data =
[[131 133 133 118 127 131 119 131 127 135 127 129 131 116 132 137]
 [135 138 117 105 129 121 149 121 129 141 127 129 135 117 132 138]
 [127 127 142 128 128 138 106 137 128 126 126 130 127 111 127 145]
 [124 123 130 136 126 129 127 128 127 123 128 129 125 141 126 112]
 [133 136 132 110 129 131 117 131 129 139 124 131 133 147 132 106]
 [128 128 128 128 129 125 127 129 129 127 130 127 128 127 129 130]]
Indices start at 0.
row 0 col 0 => 131
row 2 col 5 => 138
row 0 col 3 => 118
row 2 col 11 => 130
row 4 col 14 => 132
row 3 col 4 => 126
row 5 col 8 => 129
row 2 col 6 => 106
row 4 col 2 => 132
row 0 col 7 => 131
row 2 col 15 => 145
row 0 col 2 => 133
row 3 col 8 => 127
row 1 col 7 => 121
row 2 col 0 => 127
row 5 col 11 => 127
row 4 col 6 => 117
row 2 col 12 => 127
row 0 col 8 => 127
row 4 col 1 => 136
row 3 col 6 => 127
row 1 col 11 => 129
row 5 col 10 => 130
row 0 col 12 => 131
row 1 col 0 => 135
row 1 col 8 => 129
row 3 col 9 => 123
row 4 col 15 => 106
row 1 col 15 => 138
row 0 col 10 => 127
row 2 col 8 => 128

A =
[[120 142 145 145]
 [123 103 153 141]
 [115 154 126 148]
 [120 131 116 106]
 [108 139 149 102]
 [139 126 126 134]
 [147 138 131 131]
 [101 114 110 138]]
A[0, 0]: 120
A[:, -2]: [145, 153, 126, 116, 149, 126, 131, 110]
A[4, -1]: 102
A[:, -1]: [145, 141, 148, 106, 102, 134, 131, 138]
A[:, -4]: [120, 123, 115, 120, 108, 139, 147, 101]
A[2, 2]: 126
A[-6, 1]: 154
A[3, -1]: 106
A[4]: [108, 139, 149, 102]
A[4, -2]: 149
A[1, 0]: 123
A[-7, -2]: 153

arr =
array([[128, 139, 124, 126, 126, 126, 120, 135, 115, 126],
       [126, 135, 127, 125, 125, 128, 135, 133, 140, 124],
       [129, 107, 136, 133, 132, 132, 137, 113, 137, 131],
       [133, 128, 136, 122, 122, 133, 140, 130, 137, 134],
       [135, 128, 132, 129, 129, 129, 104, 129, 104, 135],
       [134, 128, 131, 129, 127, 129, 114, 131, 112, 134]])
arr[0][-10]	128
arr[:, -10]	[128, 126, 129, 133, 135, 134]
arr[2][-3]	113
arr[2][-7]	133
arr[-2][-10]	135
arr[-1][3]	129
arr[-1][-1]	134
arr[4]	[135, 128, 132, 129, 129, 129, 104, 129, 104, 135]
arr[-3][-6]	122
arr[5][-3]	131
arr[-3][0]	133
arr[0][3]	126
arr[-5]	[126, 135, 127, 125, 125, 128, 135, 133, 140, 124]
arr[0][9]	126
arr[:, -4]	[120, 135, 137, 140, 104, 114]
arr[-4][-6]	132
arr[:, -3]	[135, 133, 113, 130, 129, 131]
arr[4][-9]	128
arr[-5][1]	135
arr[2][-9]	107
arr[:, 3]	[126, 125, 133, 122, 129, 129]
arr[:, 9]	[126, 124, 131, 134, 135, 134]
arr[-3][8]	137
arr[2][-8]	136
arr[3]	[133, 128, 136, 122, 122, 133, 140, 130, 137, 134]
arr[-2][8]	104
arr[-2][2]	132
arr[2][-5]	132
arr[-1][-5]	129

W = [135, 141, 143, 148, 105, 122, 125, 142, 123, 130]
W[0]: 135
W[8]: 123
W[2]: 143

a =
array([[133, 135, 130, 115, 130, 136, 135, 132, 138, 130, 131, 130, 134,
        139, 132],
       [145, 121, 134, 122, 134, 121, 121, 142, 123, 136, 135, 137, 147,
        123, 142],
       [149, 124, 137, 112, 137, 124, 124, 146, 127, 139, 138, 142, 150,
        127, 146],
       [129, 130, 143, 129, 140, 130, 130, 131, 128, 139, 140, 136, 130,
        125, 131],
       [110, 133, 111, 141, 112, 132, 132, 109, 131, 111, 111, 110, 109,
        131, 109],
       [140, 117, 140, 134, 139, 115, 116, 139, 116, 139, 139, 139, 141,
        113, 139],
       [116, 142, 129, 127, 128, 144, 143, 119, 141, 127, 128, 124, 116,
        140, 118],
       [136, 117, 142, 135, 140, 115, 116, 136, 115, 139, 140, 139, 136,
        111, 136],
       [137, 126, 137, 118, 136, 126, 126, 137, 127, 137, 137, 137, 137,
        126, 137]])
Indices start at 0.
row 0 col 0 = 133
row 7 col 2 = 142
row 6 col 2 = 129
row 6 col 13 = 140
row 0 col 11 = 130
row 4 col 5 = 132
row 2 col 6 = 124
row 1 col 0 = 145
row 4 col 6 = 132
row 7 col 6 = 116
row 8 col 2 = 137
row 6 col 0 = 116
row 1 col 2 = 134
row 0 col 3 = 115
row 6 col 9 = 127
row 8 col 0 = 137
row 1 col 10 = 135
row 4 col 9 = 111
row 8 col 5 = 126
row 4 col 11 = 110
row 8 col 14 = 137
row 8 col 12 = 137
row 5 col 10 = 139
row 8 col 7 = 137
row 1 col 4 = 134
row 1 col 11 = 137
row 1 col 12 = 147
row 5 col 7 = 139
row 2 col 12 = 150
row 1 col 5 = 121
row 4 col 0 = 110
row 7 col 7 = 136
row 7 col 12 = 136
row 3 col 10 = 140

x =
[[119, 124, 145, 148, 106, 137, 125, 123, 130, 135, 115, 130, 106, 102, 131, 124],
 [133, 115, 100, 124, 120, 126, 139, 140, 121, 134, 122, 117, 109, 108, 120, 133],
 [131, 136, 129, 111, 147, 124, 113, 125, 130, 117, 132, 136, 118, 145, 136, 116]]
Indices start at 0.
(0, 0): 119
(1, 12): 109
(1, 0): 133
(2, 7): 125
(0, 1): 124
(2, 15): 116
(1, 15): 133
(1, 8): 121
(0, 4): 106
(1, 10): 122
(2, 0): 131
(2, 14): 136
(1, 4): 120
(0, 6): 125
(1, 5): 126
(0, 11): 130
(2, 5): 124
(2, 9): 117
(1, 9): 134
(2, 3): 111
(0, 5): 137

grid = [133 151 106 109 148 102 118 105 151 149 109 151 106 106]
grid[-14] => 133
grid[-2] => 106
grid[-6] => 151
grid[-11] => 109
grid[-13] => 151

M = 132,108,119,151,120,105,107,127,106,120
M[0]	132
M[7]	127
M[1]	108
M[9]	120

B =
[[116 117 120 125 123 119 123 122 118 132 129 122]
 [123 125 130 129 132 131 128 125 128 126 131 130]
 [122 137 139 121 131 142 120 128 133 116 120 133]
 [140 138 118 122 115 118 129 135 127 136 115 122]
 [137 122 124 137 125 118 131 126 122 135 126 127]
 [127 127 121 128 131 122 135 119 129 138 123 136]
 [132 126 131 133 125 128 124 134 124 118 132 120]
 [116 121 135 132 137 135 127 121 129 123 137 132]
 [138 128 126 135 128 122 136 131 133 134 131 129]
 [101 113 140 136 139 142 126 114 130 118 138 136]
 [130 128 128 128 127 128 128 128 129 128 127 128]
 [132 125 124 133 127 121 131 125 125 136 126 131]
 [ 98 135 129 123 130 141 135 117 108 122 130 123]
 [127 132 128 127 131 136 122 130 118 123 134 126]
 [131 127 128 131 126 126 127 129 126 126 129 125]]
B[0][0]: 116
B[10][1]: 128
B[:, 1]: [117, 125, 137, 138, 122, 127, 126, 121, 128, 113, 128, 125, 135, 132, 127]
B[6][0]: 132
B[9][8]: 130
B[:, 10]: [129, 131, 120, 115, 126, 123, 132, 137, 131, 138, 127, 126, 130, 134, 129]
B[4][6]: 131
B[11][11]: 131
B[13][10]: 134
B[:, 9]: [132, 126, 116, 136, 135, 138, 118, 123, 134, 118, 128, 136, 122, 123, 126]
B[8][1]: 128
B[8][0]: 138
B[:, 6]: [123, 128, 120, 129, 131, 135, 124, 127, 136, 126, 128, 131, 135, 122, 127]
B[3][2]: 118
B[9][10]: 138
B[0][6]: 123
B[:, 4]: [123, 132, 131, 115, 125, 131, 125, 137, 128, 139, 127, 127, 130, 131, 126]
B[0][7]: 122
B[10][7]: 128
B[6][8]: 124
B[4][8]: 122
B[14]: [131, 127, 128, 131, 126, 126, 127, 129, 126, 126, 129, 125]
B[12][6]: 135
B[0][8]: 118
B[1][2]: 130
B[2][11]: 133
B[8]: [138, 128, 126, 135, 128, 122, 136, 131, 133, 134, 131, 129]
B[2][9]: 116
B[:, 5]: [119, 131, 142, 118, 118, 122, 128, 135, 122, 142, 128, 121, 141, 136, 126]
B[6][2]: 131
B[9][5]: 142
B[5]: [127, 127, 121, 128, 131, 122, 135, 119, 129, 138, 123, 136]
B[7][3]: 132
B[7]: [116, 121, 135, 132, 137, 135, 127, 121, 129, 123, 137, 132]
B[10][8]: 129
B[4]: [137, 122, 124, 137, 125, 118, 131, 126, 122, 135, 126, 127]
B[6][5]: 128
B[1][11]: 130
B[:, 11]: [122, 130, 133, 122, 127, 136, 120, 132, 129, 136, 128, 131, 123, 126, 125]

X =
[[149 123 147 102 149 123 123]
 [103 137 113 129 103 138 138]
 [151 118 141 132 152 117 116]
 [131 106 118 155 131 104 102]
 [152 123 148 102 152 122 122]
 [136 136 144 101 136 137 137]
 [112 130 110 156 112 130 130]]
X[0][0] => 149
X[:, 2] => [147, 113, 141, 118, 148, 144, 110]
X[:, 4] => [149, 103, 152, 131, 152, 136, 112]
X[2][2] => 141
X[4][5] => 122
X[5][4] => 136
X[0][1] => 123
X[:, 5] => [123, 138, 117, 104, 122, 137, 130]
X[:, 1] => [123, 137, 118, 106, 123, 136, 130]
X[5][6] => 137
X[6][6] => 130
X[4][1] => 123
X[1][4] => 103
X[2] => [151, 118, 141, 132, 152, 117, 116]
X[6][1] => 130
X[3][4] => 131
X[6][4] => 112
X[6][5] => 130
X[5][1] => 136
